A small network was shown many inputs. Here are its activations along a few directions, one row for each input.
In each table, some parts of the input vary, and every possible input appears once, in random order.
A made-up example of a description, with smaller parts first: one of 3 separate values, together with either a single point or one of 9 places along a line or (one of 4 places along a line, together with one of 8 places around a ring).
Shared parts are said once, and a part with two or three values counts as separate values.
(in the rows, 128 means zero)

Other details of the inputs shift rows strongly along two fixed directions, in all tables alike. That doesn't count.

A family of inputs:
row 1: [116 105 138 125 147 138 153 133 112  86 134 167 112 125 115]
row 2: [133 142 124 150 122 108 110 132 120 111 119 102 141 119 131]
row 3: [135 134 123 154 132 114 117 127 117 111 131  96 134 124 124]
row 4: [121  96 141 120 149 138 154 146 123  79 127 174 110 119 120]
row 5: [118 147 125 136 132 136 113 126 130 122 136  99 140 120 117]
row 6: [129 144 123 144 134 135 121 133 132 127 133  98 153 135 128]
row 7: [145 120 119 105 101 114 130  86 142 200 140 152  97 147 144]
row 8: [141 129 120  97  99 103 122  96 144 206 126 133 103 132 148]
row 9: [121 131 125 119 132 139 124 139 138 108 131 118 135 118 125]
row 10: [125 144 119 139 131 140 112 130 124 122 136 107 139 124 114]
row 11: [110 134 131 127 137 144 133 127 129 116 132 124 139 127 121]
row 12: [138 138 128 148 130 111 118 121 119 114 128 112 142 123 128]
row 13: [120 124 129 121 139 143 129 149 128 120 121 127 143 127 134]
row 14: [117 102 145 128 144 142 157 135 115  85 124 171 117 129 109]
row 15: [143 109 130 111 101  89 135 102 130 191 114 158  91 142 142]
row 16: [129 127 134 139 126 116 118 137 114 114 115 118 136 114 133]
row 17: [140 117 119 101 102 117 133 100 147 190 132 162  92 139 144]
row 18: [130 137 118 130 126 137 116 146 126 122 125 102 142 113 125]
row 19: [117 127 131 118 135 141 135 146 130 116 121 121 143 118 130]
row 20: [121 129 131 125 135 141 137 129 133 116 135 121 143 130 126]
row 21: [123 103 149 112 151 169 160 144 127  88 138 178 122 133 123]
row 22: [139 113 130  95 110 123 140 104 145 186 130 183  85 150 149]
row 23: [121  95 145 123 143 141 157 147 124  80 117 174 115 125 117]
row 24: [121  98 139 119 140 132 146 149 114  92 124 156 114 118 126]
row 25: [127 151 114 142 128 127 109 141 136 131 125  93 151 133 133]
row 26: [131 119 123  98 106 110 136  95 152 196 127 157  99 145 149]
row 27: [138 131 129 152 130 112 122 127 122 117 123 105 136 130 117]
row 28: [123 125 132 121 135 143 132 129 133 108 140 123 137 126 123]
row 29: [128 143 128 150 129 113 114 120 113 116 126 115 139 122 122]
row 30: [133 141 126 131 130 139 115 150 124 122 121 105 143 123 131]
row 31: [116 141 127 139 137 141 125 133 128 125 134 119 144 134 122]
row 32: [147 202 101 176 105 100  70 117 125 176 130  25 160 132 127]
Each input here is: one of 4 places along a line, together with either one of 3 separate values or one of 5 places around a ring.
Changing only the place on the line of 4 turns row 14 into row 23. The same change can be made to row 29. Which row results?
Answer: row 2

A family of inputs:
row 33: [121 168 124 172 141 122 107 111 115 106 149  77 156 131 111]
row 34: [154 152 103 149  97  77  98 118 122 186 114  94 111 135 138]
row 35: [124 103 133  87 126 138 153 108 152 168 131 174 104 154 147]
row 36: [121 113 134  84 114 134 139 111 136 187 118 190 106 136 157]
row 37: [137  98 132 103 108  93 143  93 130 188 115 174  91 140 150]
row 38: [124  96 143 127 152 156 149 164 117  50 132 155 129 110 117]
row 39: [134 115 129 141 138 130 134 154 121  95 119 137 120 119 120]
row 40: [116 100 149 121 153 143 149 153 117  61 126 152 135 113 120]
row 41: [126 156 107 114 102 105  95 103 141 191 137  82 124 118 129]
row 42: [102 103 142  93 144 179 151 150 129  78 141 163 120 102 107]
row 43: [116  65 151  79 136 128 182 123 122 129 113 246  67 141 137]
row 44: [126 114 141 139 146 141 141 161 115  68 114 139 131 115 113]
row 45: [122 113 146 140 151 154 138 168 113  38 126 124 150 105 111]
row 46: [132  91 135 100 112  97 153  95 133 181 111 196  81 140 146]
row 47: [130 122 129  99 121 150 130 137 132 157 126 171 111 130 146]
row 48: [139 151 101 112  93 108  96  99 145 206 143  93 108 121 133]
row 49: [132 150 120 159 122 100 100 134 120 114 119  64 163 111 127]
row 50: [124 171 119 141 128 133  89 155 123 132 118  74 168 116 136]
row 51: [119 104 142 125 140 130 145 142 116  92 121 145 136 114 127]
row 52: [154 135 123 131 102  91 113 107 126 177 124 109 116 132 140]
row 53: [115  99 149 125 158 147 150 162 111  60 117 154 134 116 118]
row 54: [142 117 115  94 113 132 142 100 154 189 144 152 101 148 147]
row 55: [143 147 120 145 117  89 102 123 121 152 121  79 141 124 136]
row 56: [126 155 121 162 135 109  98 148 122  76 125  59 167 106 116]
row 57: [127 173 121 161 134 147 101 167 133 103 124  56 178 125 120]
row 58: [137 128 129  90 104 130 126 110 137 201 121 172  99 140 156]
row 59: [113 112 144 141 162 145 142 173 111  46 113 134 144 109 110]
row 60: [121  89 137  68 132 147 172 102 151 162 140 201  93 149 146]
row 61: [100 138 124 124 139 154 119 151 127  87 134  94 155  94 107]
row 62: [137 159 115 127 108 107 105 113 148 202 124  96 135 150 147]
row 63: [124 114 134 125 126 122 145  77 128 167 136 181 102 156 124]
row 64: [113 125 133 145 142 128 127 149 122  55 123 108 156 103 114]
row 65: [ 93  89 155 102 165 190 177 167 136  63 125 195 138 127 123]
row 66: [146  83 134  95 114 114 155 105 131 174 126 203  70 143 148]
row 67: [166 152 105 145  90  72  91 102 129 207 127  80 118 134 146]
row 68: [147 153 118 148 105 101 109  71 128 200 139 122 111 159 124]
row 69: [111 124 147 145 157 167 152 127 113  56 152 154 132 128 103]
row 70: [111  79 146  91 157 192 178 156 142  77 139 202 113 136 126]
row 71: [131 155 121 176 140 139 109 128 114 104 143  94 149 135 101]
row 72: [159 139 118 131  94  81 108  98 128 200 117 110 107 139 145]
row 73: [130 148 124 162 131 120 112 164 107  84 110  84 148 114 113]
row 74: [153 145 108 143  99  85  98 107 136 162 131  92 119 126 135]
row 75: [136 144 113 144 104  77 109 115 120 173 106 102 124 130 138]
row 76: [118 152 129 170 151 139 114 128 112  92 138  97 158 134 100]
row 77: [133 113 131  95 118 143 147 111 150 166 132 161 106 151 143]
row 78: [132 146 126 157 130 121 107 148 122  71 127  79 157 106 112]
row 79: [120 128 132 129 145 168 137 166 138  97 132 134 143 132 124]
row 80: [118 165 122 173 137 123 110 108 116 106 144  79 159 128 112]
row 81: [110  84 140  75 140 161 178 114 147 132 137 201 107 139 139]
row 82: [134 165 106 141 110 109  99 114 146 179 124  59 157 139 142]
row 83: [130 151 119 134 134 151 120 143 137 110 137  77 161 124 122]
row 84: [129 163 119 175 139 135 111 122 115  96 153  84 149 128 109]
Changing only one part turns row 47 into row 58. The same change can be made to row 84. Which row results?
Answer: row 69
Changing only one part turns row 39 into row 59. The same change can be made to row 71. Which row results?
Answer: row 76
Describe the family of inputs behind these rows.
Answer: one of 4 places along a line, together with either one of 2 separate values or one of 5 places along a line or one of 6 places along a line
Change only the place on the line of 5 in row 79. List by row number the other rows that result.
Answer: row 47, row 48, row 54, row 70
Change only the place on the line of 4 in row 55. List by row number the other rows that result.
Answer: row 51, row 52, row 67

A family of inputs:
row 85: [139 142 114  98  92  94 114  91 152 244 114 134 110 153 165]
row 86: [109  87 150  92 157 184 171 170 132  79 121 188 128 126 129]
row 87: [149 144 126 191 128  73  97 159  92  82  96  67 152 108 119]
row 88: [132 158 125 162 136 143 106 149 114  96 133  86 158 121 116]
row 89: [123 174 117 178 137 113  95 122 122  97 139  34 182 121 111]
row 90: [125 146 116 133 130 139 110 157 134 106 130  77 158 108 127]
row 91: [135 108 137 156 134  89 127 154  96  61 102 120 128  98 116]
row 92: [128 152 117 145 137 147 109 168 131 104 124  78 165 119 129]
row 93: [108  76 152  85 153 184 176 156 134  61 138 208 105 116 116]
row 94: [116  94 147 105 152 182 164 162 132  72 132 190 116 128 119]
row 95: [128  89 135  85 109 113 161  58 142 200 142 220  63 155 139]
row 96: [162 206  89 183  89  68  58  90 126 223 132  20 143 146 132]
row 97: [120 142 126 149 142 141 119 138 116  87 141 101 142 115 105]
row 98: [139 117 127 102 106 115 131  86 135 184 140 165  90 135 139]
row 99: [109 109 146 136 157 166 158 136 119  72 136 173 130 135 108]
row 100: [103 127 134 113 142 153 132 161 132  90 121 118 155 107 127]
row 101: [146 141 119 129 101  84 125  56 142 226 136 135 103 169 150]
row 102: [134  93 129  62 100 115 151  89 153 220 126 190  77 144 159]
Describe the family of inputs behind these rows.
Answer: one of 2 separate values, together with either a single point or one of 8 places along a line
Changing only the choice among 2 separate values turns row 86 into row 102. The same change can be made to row 96. Which row results?
Answer: row 97
Change only the choice among 2 separate values in row 100. List by row number the other rows that result.
Answer: row 85
